[-68.9  55.4   6.1  16.2  19.0  -6.2 -49.7] gives -49.7
[  7.3 -49.5  71.4 -69.8 -80.4] gives -80.4
[ 71.1  58.4 -80.9   7.6 -38.0] gives -38.0
[ 69.5   2.8 -55.7 -72.0  -1.9 -53.0] gives -53.0
[-11.0 -64.9  61.1  72.3 -36.2  42.1 -59.7] gives -59.7
[ 16.5   3.1 -23.5 -67.8] gives -67.8
[ 52.1 -70.0  22.5  -6.9 -52.1  34.0] gives 34.0
[ 9.5 30.6  2.3 63.2] gives 63.2
[ -3.5  27.1 -80.7   1.8  26.0  18.4] gives 18.4
---
[ 337 -715  607  -43 -315] value 337

[[ 41 -22   1  -9 -39   6]
 [-21  27  21 -10  28  -9]
 [ -4  20  34  -2  10  -9]] value -4

[239 705 194 952 101] value 239

[111 212  43 110] value 111

[4599 6923 1382 6343 6662 4519 8523] value 4599

[  63  198  763 -848] value 63

[400 971 498 241] value 400

[6 2 0 3 7 1] value 6
---
13.5	7.4	32.2	6.6	-58.4	-21.5	-10.1 Out: 32.2, -58.4

33.1	-57.5	47.7	46.1	-64.9	-40.1 Out: 47.7, -64.9

67.3	49.2	-14.3	36.5
65.2	32.6	-9.0	54.1
Out: 67.3, -14.3

-58.7	60.8	4.7	-75.2 Out: 60.8, -75.2

-69.4	-49.1	18.2	41.8 Out: 41.8, -69.4

25.2	18.9	7.1	-63.9	-6.2 Out: 25.2, -63.9

0.3	38.6	11.2	-46.6	58.2	-6.7	18.6 Out: 58.2, -46.6

-53.2	-72.7	54.1	17.4 Out: 54.1, -72.7
---
[[ 57.2 -55.5 -58.0 -57.3 -57.1 -52.9]
 [ 58.9  55.4  53.2  59.2  57.0 -59.3]
 [-59.2 -57.2 -54.8 -61.4 -56.3  63.0]]	57.2

[[-23.0  20.4 -36.7 -23.1   6.6 -21.7 -24.6]
 [ 33.8 -35.8 -17.9 -46.5 -54.2  47.2  19.2]
 [-10.7 -39.9  24.6  62.0  -6.4  22.5  42.8]]	-23.0

[[-20.2  28.4  37.7  39.2]
 [ -9.6  18.8  29.7  56.8]
 [-17.7  25.7  36.6  43.8]]	-20.2

[[ 76.2  15.1   2.8 -28.0   1.5 -26.9]
 [  3.9   1.1   2.2   4.1   1.9  -3.1]
 [ 15.5   6.0   3.2  10.2  11.9 -13.9]]	76.2

[[ 31.7  29.4  55.6 -14.5]
 [-26.9  15.7  30.8  29.2]
 [  8.2  58.7  23.8  40.3]]	31.7

[[-40.2  17.7  11.6 -23.5  74.5   4.5  -4.9]
 [ 16.2  -0.4   8.1  -2.9 -35.1 -11.7   1.1]
 [ 18.0   3.7  10.8  -0.5 -31.4 -11.8  -2.6]]	-40.2

[[ 40.9 -52.2 -25.6 -15.3 -50.9]
 [ 47.8 -44.2 -17.2 -63.0 -59.4]
 [ 47.9 -44.1 -16.5 -67.6 -59.1]]	40.9

[[  9.6  30.3 -65.6 -26.5  40.4  -1.6]
 [ -9.1 -30.2   3.1   8.8  40.9   2.1]
 [ -1.2   1.2  -2.4  -0.6   0.9   2.0]]	9.6

[[-76.9 -73.5  72.0 -25.6  55.1]
 [-50.1 -34.9  35.0 -19.6  17.6]
 [-45.9 -39.0  15.8  -3.4  -0.1]]	-76.9

[[-77.2  32.9  71.4 -28.5 -15.0  70.4]
 [ 39.4  13.1 -22.4 -45.2  -1.7  -8.0]
 [ 16.0  53.3  -4.3  53.8 -27.2  14.7]]	-77.2
---
array([ 52, 523, 304, 560, 585, 652, 849]) → 652

array([-159,  507,  467, -333, -554]) → 467

array([1651, 3808, 2778, 5778, 9435]) → 5778

array([[-339,  856,  868,  835,  861, -401,  837],
       [-281, -327, -587, -564, -495, -258, -523],
       [-637,  495,  454,  475,  485, -618,  502]]) → 861

array([7430, 9341, 8184, 7710, 5008, 2475, 1389]) → 8184

array([[226, 115, 111, 183, 189, 198, 117],
       [ 56,  94,  97, 174,  75, 190, 177],
       [215,  93, 117, 197, 161, 189, 148]]) → 215

array([74, 10, 94, 29,  6]) → 74

array([65, 53, 58, 81, 13]) → 65

array([34, 28, 14, 82, 62, 40]) → 62
---
[-39.1  33.8 -30.3  34.3  62.6]
-39.1

[[-47.7  75.1   0.7 -14.4]
 [ 18.4 -66.7  66.5  -7.9]
 [-40.9 -68.1 -33.6  44.0]]
-7.9

[ 2.1 54.3 23.4 41.4 10.5 57.4  3.6]
23.4

[[-75.6 -20.5  58.8  28.9 -11.8]
 [-18.7 -23.7  24.7  33.6  -5.7]
 [-69.7 -21.9  54.0  35.7  -9.2]]
-69.7

[ 46.3  12.6  -2.0  -8.4  34.2 -57.9]
12.6

[33.7 32.3  0.2  6.8 61.3]
33.7
---
-33.9,-39.1,-44.4,32.2,61.9
33.2,46.0,18.9,-8.7,-52.5
result: 46.0

-14.9,66.6,65.9,20.9,-41.0,69.2
40.0,-7.1,-13.4,-37.3,-29.5,-10.1
-24.2,65.4,61.1,31.7,-31.3,65.5
result: -7.1

-11.4,55.7,56.6,-50.1,-30.4,-48.1
58.3,-27.5,-23.6,44.9,-44.6,47.1
result: -27.5

-72.7,-32.7,23.5,74.5,-76.0,-5.2
18.0,58.8,-64.9,-54.8,37.5,55.7
result: 58.8

58.5,56.6,55.8,-50.6,56.1
-60.1,-56.7,57.8,64.1,-62.9
result: -56.7

-56.8,-56.1,71.7,58.0,-51.7,-75.2,64.8
-67.8,-48.9,71.9,63.6,-62.3,-80.1,77.2
76.1,62.6,21.8,15.6,69.3,-76.7,-66.4
result: -48.9

11.3,12.7,30.0,8.2,32.0,-37.0,-39.6
-8.3,-6.2,18.5,12.7,11.1,-27.0,-18.7
76.5,71.6,32.7,-27.2,75.7,-21.0,-61.6
result: -6.2

-3.4,60.7,-59.7,53.0,40.2,1.4
-2.9,40.0,-27.4,53.2,23.4,-29.0
result: 40.0

-11.8,42.3,35.7,-25.5,-58.6
18.5,-24.8,-3.9,-57.4,-14.8
result: -24.8
